Each row below holds a small network's activations on one record, seen along a few directions.
After each row come some of the record's fields: T, C, P, G.
Not every record has every field; a missing one is left out.
The largest differences between rows may come from other fields.
Random noise pushes rows far along 8 fixed directions. That doesn't count. These rows show it; they differ only by the noise:
[-270  -41 -124  240 -105 -203 -282 -310   87 -119 -313  264   53   81
  -35  -53  -31 -257    6  154  149  -62  204   -3   15  -88 -105   40]
[ -20  -82  -12 -490 -506  207 -261 -519  236 -286  270  288  275  272
  234 -320  -13  275  -98  713 -217  149  367   56 -269   76  235  236]
[ -44  320 -493   -9 -418  280 -305 -501  -81   40   96  435  178    6
 -189 -127  166 -228  -91   66  -93 -293  501  322   99  123  399  -43]
[ 130 -149 -526 -147   59  366  176   50 -348   -7  200  358  536   15
 -219  102   99   28  -90  106 -417 -181  132  -65 -653 -131   41 -722]
[-202  -20 -309  331 -304 -245  -42 -133  166  -33 -137  241  -40  -74
  216  345  271 -560  407 -181  119 -130   97  347  358  131   85  484]
[-108 -206  403  -28 -144 -236 -375 -114  119  160 -404  131 -125  -17
   94 -141 -150  219 -267  343  115   76  -88 -296  -53 -301 -215  -59]
[ -66   39  363  308 -271   37 -297   18  106 -299   84   89 -128  205
  152   29 -110  542   45  533  176  443  -37 -210  142   -8    7  409]
[ 117 -261  265 -381 -431  428  -18   65   27  229  214  435  291   -7
  485  460  322  552  192  579 -582  131 -262 -117 -359 -169  163  260]
[ 205   32   76 -188  -76  -72 -231   30  -75  192  -78  -37   20  -99
 -114   -1   76  178 -320   49  100 -123  -13 -170   30  -17  -45  -79]
[ 294  -38  274 -286 -120  253 -199  129 -153   26  202   19  120   65
  -81 -133  -97  760 -412  480 -103  190  -62 -384 -301 -119    7 -272]

[ 188  353   15   50 -213  231 -117  148 -196  625 -161  265  -56 -354
   -5  592  407  -37   22 -296 -122 -323 -170  145  421  -57  210  139]
C=c1, P=p2, G=g2
[ 218   21   69 -462 -632  312   62 -157  182  -89  586   -4 -112  129
  333 -332  -79  241 -101  310 -194  317  225  432   24  112  534  120]
C=c2, P=p3, G=g1
[-160  -72 -217  390   26  -11  -69   -6 -103   29 -280  302 -171  -86
 -319 -338 -451  -33 -136  -68    5 -117  130 -124  -62 -327  -65 -780]
C=c2, P=p2
[  30   -1 -189  437  163 -139  -26  208  -23 -453  178 -171   17  135
 -213   72  -48  216  153   20  280   97  -10 -266  101  282 -133  196]
C=c2, P=p2
[ -94   19  -19  425  463 -117   71  273 -259  142 -472  102  112 -114
 -229  461    6 -242  -22 -258  116  -70 -179 -219  -53 -253 -390 -373]
T=t2, C=c1, P=p2, G=g1
[ 240  392  -29  -70  -18 -230 -244  -62  125 -172  126 -368 -196   20
 -261 -130   12   30 -250 -165  428  -12  186  -17  509  424   87  437]
C=c3, P=p1, G=g1
[  70 -171   20  102 -432 -263  203  147  146 -164  224 -245 -524  -39
  214 -605 -450 -155  -83 -136  309  339  125  395  300  -13  207 -264]
C=c3, P=p3
[ -87 -125   47 -109 -513   19 -114 -278  214   92   19  183 -272  -65
  202 -510 -266   16  -84  175  -60    8  185  185  118 -105  251 -142]
C=c1, P=p2
[-421  -59  -70  541 -378 -356 -171 -304  373 -385 -185  194 -396   76
  218 -298 -337 -320  318  122  338  212  277  201  464   18   19  361]
T=t3, C=c1, P=p2, G=g2
[ 479 -152 -361 -734  -31 -268  138  138   -9  591  -99 -151   77 -448
 -104  146  263 -424 -320 -590 -113 -638  -48   81   69  116    8 -323]
C=c2, P=p2, G=g1
[-210 -130  497 -107  161 -144 -354 -154    7  483 -715  220   12  -54
   97  259   63  -83 -197  157  -83 -142 -247 -253 -172 -486 -318 -100]
C=c2, P=p3, G=g1
[-135 -179   -3 -115 -159 -681   56 -195  404   69 -186 -398 -309  -71
  326 -132  152 -823   69 -430  396  -75   57  514  404  197   -7  509]
C=c2, P=p3, G=g1
[ -43  209 -228  207  472  -10  340  213  -95 -235  -10 -134   90   25
 -111  285   23 -315  331 -343   40 -101  -26   91   68   29 -187   39]
T=t2, C=c2, P=p3
[-270  615 -115  429 -236  510 -267 -507  -30 -587  335  285  133  486
  -82  -39    7   30  152  438   55  407  509  328  148  234  421  456]
C=c2, P=p3, G=g1
[ 102   -5 -168 -100  286  135  -94   38 -224  113   59   -5  418   21
 -225  362  426  151  -17   -2 -165 -281 -136 -277 -323  150  -93   71]
C=c3, P=p1, G=g1
[ 129 -311  185 -250 -144 -243  -46   91  177  220  -47 -143 -266 -227
  100 -294 -155  223 -129  -28   22 -105 -163 -236   75    4  -64  -32]
T=t3, C=c2, P=p2
[-275  119  106  210   83 -101 -365 -370   66 -478 -221  134  124  327
 -105 -194 -231   48  -88  476  258  235  284 -234  -66  -29 -218  142]
T=t3, C=c1, P=p2, G=g2
[ 291  106  -17 -506  130  290  132  140  -86  289  115   43  361 -100
   26  543  412  182   64  -46 -392 -263 -207  -77 -125   93   41  176]
C=c3, P=p1, G=g1
[  94  102 -395  294  238  -83  141  209 -253  -28   89 -216   52  -88
 -362   -6   90 -180  -33 -433  210 -204   12   17   90  218  -28 -258]
C=c2, P=p2, G=g2
[ 131   72  588  198   80 -309   18  432  -26  248 -261 -380 -594 -186
   49  -51 -305   67 -291 -270  417  346 -291  -48  427 -232 -163 -135]
T=t3, C=c2, P=p3, G=g1
[-302 -415  142 -121   -3 -364  233 -146  303 -328 -156  -97 -150  187
  371 -468 -436 -360  130  161   55  300   67  169 -207 -239 -204 -165]
T=t3, C=c2, P=p3, G=g2
[-271 -316   -4  418 -190  -48  389  222    0  163  -78  212 -306 -141
  314   -1 -154 -384  325 -245 -162  270 -190  369  -41 -317  110 -321]
T=t3, C=c1, P=p1, G=g1
[  -4  135  114  -88  144   41 -287 -186 -171  192 -304   77  245   62
 -160  182  152  -80 -341  106   76 -112   70  -94 -136 -126 -129 -153]
C=c3, P=p3, G=g1
[ 402  334  158 -191 -293  287 -138  174 -248  513  213 -136 -243 -273
 -187 -182   74  433 -421 -184   31 -122  -68   64  338   71  362 -215]
C=c2, P=p2, G=g2
[  81 -260  231 -205 -654  -34  -61   -8  291  -28  226  185  -42   36
  584  268  199  152  188  396 -112  363  -79  173   92   86  226  626]
C=c1, P=p2, G=g1
[ 183 -133   55  -89  149 -111  175  328  -15  156  147 -309 -101 -178
   39  103  158  122   67 -259   12 -118 -262  -87   16   83  -77  131]
T=t2, C=c2, P=p3
[ 101  359 -230  284  172  271  -62  104 -185 -276  288   -2  159   65
 -306  223  133  365  166   38   28  -37   43 -265  135  326   44  272]
T=t3, C=c2, P=p2, G=g2
[  98 -146  142 -481  -44   56  516  220  198  204  147 -136  -86 -156
  486  162   78 -118  379 -202 -352  -41 -275  306   64  -61   73  195]
T=t2, C=c1, P=p1, G=g2
[ 104  298   47 -398  317  -24 -194 -274   35 -146   29 -321   97  115
 -264 -297  -28   61 -286   24  151 -189  222 -160   -3  194  -99  159]
T=t3, C=c2, P=p3
[ 344  -54 -200 -716  441    9  144   67  -61   35  165 -280  598   15
 -159  349  462   80 -109  -72 -220 -358 -111 -277 -394  314 -200  166]
C=c3, P=p1, G=g1
[-146 -126  -29  -14  232 -328   81   17  100  242 -501   71  -73 -213
   10  169  -33 -436  116 -325   -3 -261 -125  -46  111 -167 -279  -83]
T=t3, C=c3, P=p1, G=g1
[-539  -35  146  682 -112    9 -383 -292  135  -32 -276  349 -143   92
   78   51   69  121  403  253   27  -32  -62 -112  130  -94  -13  472]
C=c3, P=p1
[ -32   63  116 -414   65   71 -110 -202  117  384 -329  232   39 -207
   14   37   42   17   10  -19 -292 -416  -43 -112   19 -186  -71   36]
T=t2, C=c3, P=p1
[-271 -379  263  464  124  -42  138  308    6 -101 -186  189  -64   38
  285  304 -140  208  400  239 -114  284 -365 -279 -214 -350 -308  -26]
T=t3, C=c3, P=p3, G=g2
[-329   75  -56  403   42   52   71 -177   14 -267  -46   64 -149  194
  -71 -365 -339 -220  102  -14  106  197  213  274   19 -118   78 -243]
C=c1, P=p1

Which values does each new row have?
[-388  -55 -218  546  -13  127   53  -62 -129  -34 -243  499  130   41
   22  235   20 -263  379   29 -172   -1   -9  104 -117 -225  -16 -181]
C=c2, P=p2, G=g2
[-159 -246   96 -445  -74  -83  175 -199  228  271 -202  122  183  -52
  545  419  358 -519  357  -42 -308 -163 -131  320  -87  -80  -35  426]
T=t3, C=c2, P=p3, G=g1
[ 599  281 -452 -594  137  279  301  219 -231   87  513 -314  126 -186
 -406 -194  -28  144 -312 -401 -141 -319  166   40   30  332  235 -467]
T=t3, C=c3, P=p1, G=g1
[  46  407  219  755  502  271   79  520 -370 -486  275 -277    1  282
 -307  353  -73  564  105   90  301  538 -183 -280   53   62 -157  113]
T=t2, C=c2, P=p3, G=g1
[-181 -205   43  300  -28 -124   31   73  -29  353 -231   79  -86 -199
  209  376  288 -343  267 -274    2 -149 -235  119  109  -48  -42  197]
T=t3, C=c3, P=p3
[-200  356 -421  189  -99  284 -132 -380  -41 -210   27  445  345  132
  -76  275  286 -253  352   99 -140 -235  317  228   78  161  185  364]
C=c1, P=p2
[ 171  152  103  -99  -91  -78  -96   57  -42  219    1 -176  -41  -84
   60  227  306 -100  -70 -188  178 -118  -68  188  273  132   86  320]
C=c3, P=p3
[-210  406  182 -211  199  247 -520 -611   -3 -124 -272  270  360  295
 -174   75   97   98 -186  498  -72  -61  305 -211 -179  -69 -100  300]
T=t3, C=c2, P=p3, G=g1
[ 132 -620 -186 -185  225 -230  425  461   -8  152 -138   59  121 -232
   71  174 -111  -56   62 -163 -314 -147 -345 -323 -479 -280 -347 -632]
C=c2, P=p2, G=g2
[-217 -151   93  125 -256  290 -176 -166   38   62 -131  567  161   78
  163  203   -1  278  153  476 -353   91  -29 -130 -234 -263   58  -37]
C=c2, P=p2, G=g1
[-107   56  292  342  115 -269 -282    5  222 -349 -185 -105 -244  115
  -85  -47 -305  315  -36  253  355  285  -13 -458  274   68 -271  346]
T=t3, C=c2, P=p2, G=g1
[-110 -116 -265  524 -305  -35  382  297  126 -103  147  173 -356 -122
  229  137 -170 -257  509 -295  -40  173  -59  400  353  -33  218  -18]
C=c3, P=p1, G=g1
[ 360   34 -104 -138  335  -80  203  433  -53  -33  222 -369  146  -81
 -130  464  282  181   71 -264   35 -131 -262 -242   62  311 -150  269]
C=c3, P=p1, G=g1
[ 228 -404 -131 -382  117  -16  379  323 -139  331   97  -63  245 -162
  127  290  269 -186  -81 -225 -332 -101 -264   55 -513 -144  -60 -400]
C=c2, P=p3, G=g1
[ 262  226 -185 -344 -124  240  -52  -32  -52  241   75  183    0 -249
 -132   -1   -4  132  -97  -88 -220 -361  126  -59  140    8  150 -139]
T=t3, C=c1, P=p2
[-454   80   75  720 -394  160 -146 -165   48  197  -82  360 -344  -22
  216   88  125 -145  419  -39  -54  107  -61  394  309 -129  346  321]
C=c1, P=p1, G=g1
[ 113  240 -129  418  342  -32   99  415 -291  160 -213    1  -51 -163
 -361  418   30 -116  -36 -441  131  -86 -174  -78  183  -94 -136 -312]
C=c3, P=p1, G=g1
